A small network was shown many inputs. Here are its activations along a few directions, one row for each input.
Each table varies a few parts of the input and shows all the possible inputs, shuffled.
Descriptions start from the smaller parts, as in this example, which fits no table here: one of 2 separate values, together with either a single point or one of 9 places along a line or (one of 4 places along a line, together with one of 5 places around a ring).
Shared parts are said once, and a part with two or three values counts as separate values.

Other details of the inputs shift rows strongly along two fixed directions, in all tables alike. That doesn't count.

Rows:
x1: [ 19  18 -24  -8  23  62  -6 -29  10  -7  11  -5  15]
x2: [ -8 -17 -37   7  37  50  -6 -29   0 -30 -10  -9  24]
x3: [  6  -9   0  13  -2 -25  -1  14   5  -1 -17   9  -2]
x4: [-23  -4 -12  17  18 -23   0   2   7  29   5  15 -10]
x5: [ -1 -26  14  13  -1   0  12   5  -2 -10  22  20  -3]
x6: [  3 -17 -12   7   4 -18  -9   9  -6  -8 -11  13 -10]
x7: [  0   6   6 -18 -11  -7  -6  -3  10 -10  21   7 -21]
x8: [  8  -8  13 -31  -8 -27   5   2  -7   6  16  24  -6]
x9: [  7  29  34   2 -41 -12  21  15 -26  37 -22 -58   3]
x10: [ 16 -27  12   3   7 -20  -5   2  -8  -5  14  12 -23]
x11: [-14   2  -2 -26  -1 -16  -6   9   6  -6  -5  13  -5]
x12: [ 20 -13  18  13  -4 -20   8   0   2   0  -1   6 -12]
x13: [ 11   9   4 -10 -18 -16 -11   6   3  -2  31  20 -13]
x14: [ -4  56  29  13 -21  43  23 -16 -19   9 -39 -90  16]
x15: [ -6 -13   9  17  -6 -16  -1  19  10  -1  -9   6   7]
x16: [  7 -26  27  10   1 -17  -2   4  12  -2  16  20  -4]
x17: [  6  13 -13 -10 -10  -1 -15  34   2  11   6  30 -12]
x18: [-12 -20  -7  12   1 -10   4  22  -2 -15   9  20   6]
x19: [ -9   1 -23  15  48  35  12 -52  16  10  12 -14  14]
x20: [ -7  -3  -2 -28  -5 -21  -4   9  -2   7  -9  18   4]
x21: [-15  13 -31 -18  26  42 -14 -27  22 -29  -6 -15  19]
x22: [ -4  12 -13  -9 -15  -9 -23   9   6  -3   7  25  -3]
x23: [ -5  40  20   8 -51 -19  23  33 -31  39 -42 -60  11]
x24: [  4 -18  -9   9  28  46   1 -37  -7 -22   4  -8   8]
Each input here is: one of 2 separate values, together with either a single point or one of 5 places around a ring or one of 6 places along a line.
- The inputs of x15 and x16 match in every part but the choice among 2 separate values. If x11 is changed in the same way as x15 into x16, which row does it become? => x14
- Change only the place on the line of 6 in x14. List by row number the other rows that result. => x1, x7, x8, x9, x13

Rows:
x25: [  2 -25  -2  84  13  59  14  13 -34 -16 -24 -38  29]
x26: [ -9  -6 -46 -36  41  47 -35 -13  43   4  25  69  16]
x27: [-12   6 -36  89  28  28 -11   6 -10 -20 -54 -40  10]
x28: [ -28  -14   30   16   -9 -106   44   59   -6   61   -8   10   -4]
x29: [ 23  19  11 -18 -67 -75  -1  92 -14  58 -14  27 -27]
x30: [  4  27  29  -3  -5  41  15 -41   4 -35 -18 -78  -8]
x31: [ 28  -8  24  89  29  40  13 -21 -18 -21 -14 -55 -19]
x32: [-39 -29 -67 -43  42 -21 -53 -15  52 -37  45  84 -14]
x33: [ -5   2  35  21  39   1  46 -61  -5  33 -16 -75   6]
x34: [ 24  20 -18 -10 -19  61  15 -10 -35  21 -26 -50  36]
x35: [-29 -48 -63 -60  34 -27 -45 -21  52 -55  18  82 -15]
x36: [ 19   1 -24 -24  29  47 -11 -50  35 -10  63  66   4]
x37: [ -25 -102  -22  -35   55  -32   18  -36   26    6   41   85   14]
x38: [-18 -33 -40 -49  29  19 -16 -11  52 -59   1  46  27]
x39: [-20  17  12  -9 -17  53  19  -4 -20 -32 -31 -54  37]
x40: [-24  78 -40  13  10  53 -19 -13   2  27 -34 -43  10]
x41: [ 11  15   7 -17 -10  46  11  -9 -40 -13 -46 -50  44]
x42: [ 10  10  37 -20 -50 -85 -11  87 -21  18 -34  28 -14]
x43: [ 45  31   9  -8  -1  46   7 -43  -8  21 -14 -67 -13]
x44: [-35  31  35  10 -68 -72 -13  98  -1  26  13  16 -25]
x45: [-38 -70 -60 -29  72 -60  -3 -42  43   0  16  77  -5]
x46: [ 11  50 -57  -7   1  29 -12 -19  -4  20 -52 -47  19]
x47: [ 21 -38  58  86 -49 -62   9  66 -33  10  21  28 -44]
x48: [-30  40  -3   7  -8  59  20   1 -21 -15   6 -62  36]
x49: [ 32  -3  71 -12 -80 -78  -3  46 -32  18   3  22 -30]
x50: [ -7  64 -13  10  -6  80  24  -7 -30  19  -4 -36  31]
x51: [ -1 -44 -10 -51  47 -10 -32 -40  45 -41  90  74 -45]
x52: [ -3 -66  -3 -11  59  -9  22 -76  35   6  35  37  28]
x53: [ 35  18  31 -14   8  31  -3 -47 -14 -16 -32 -62   2]
x54: [ -2  38 -33 -14   7   7 -14 -12 -12 -12 -67 -47  22]
x55: [ -2 -19 -13 -28  23  28 -13 -44  39 -45  73  39  10]
x56: [  1   1  73  -5 -89 -73  16  56 -13  -9  16  15 -42]
x57: [ 16  59  17  10  14  63   3 -39 -14  24  12 -61 -17]
x58: [ -4 -31  29  79 -28 -58 -12  96 -18  11 -19  36 -25]
x59: [ 50  11  42 -12 -71 -69  13  51 -26  51  29  21 -34]
- The inputs of x34 and x29 match in every part but one. If x48 is changed in the same way as x34 into x29, which row does it become? => x44
- What do these inputs look like to the network? => one of 5 places along a line, together with either one of 2 separate values or one of 5 places around a ring
- Change only the place on the line of 5 in x31. List by row number the other rows that result. => x25, x27, x47, x58
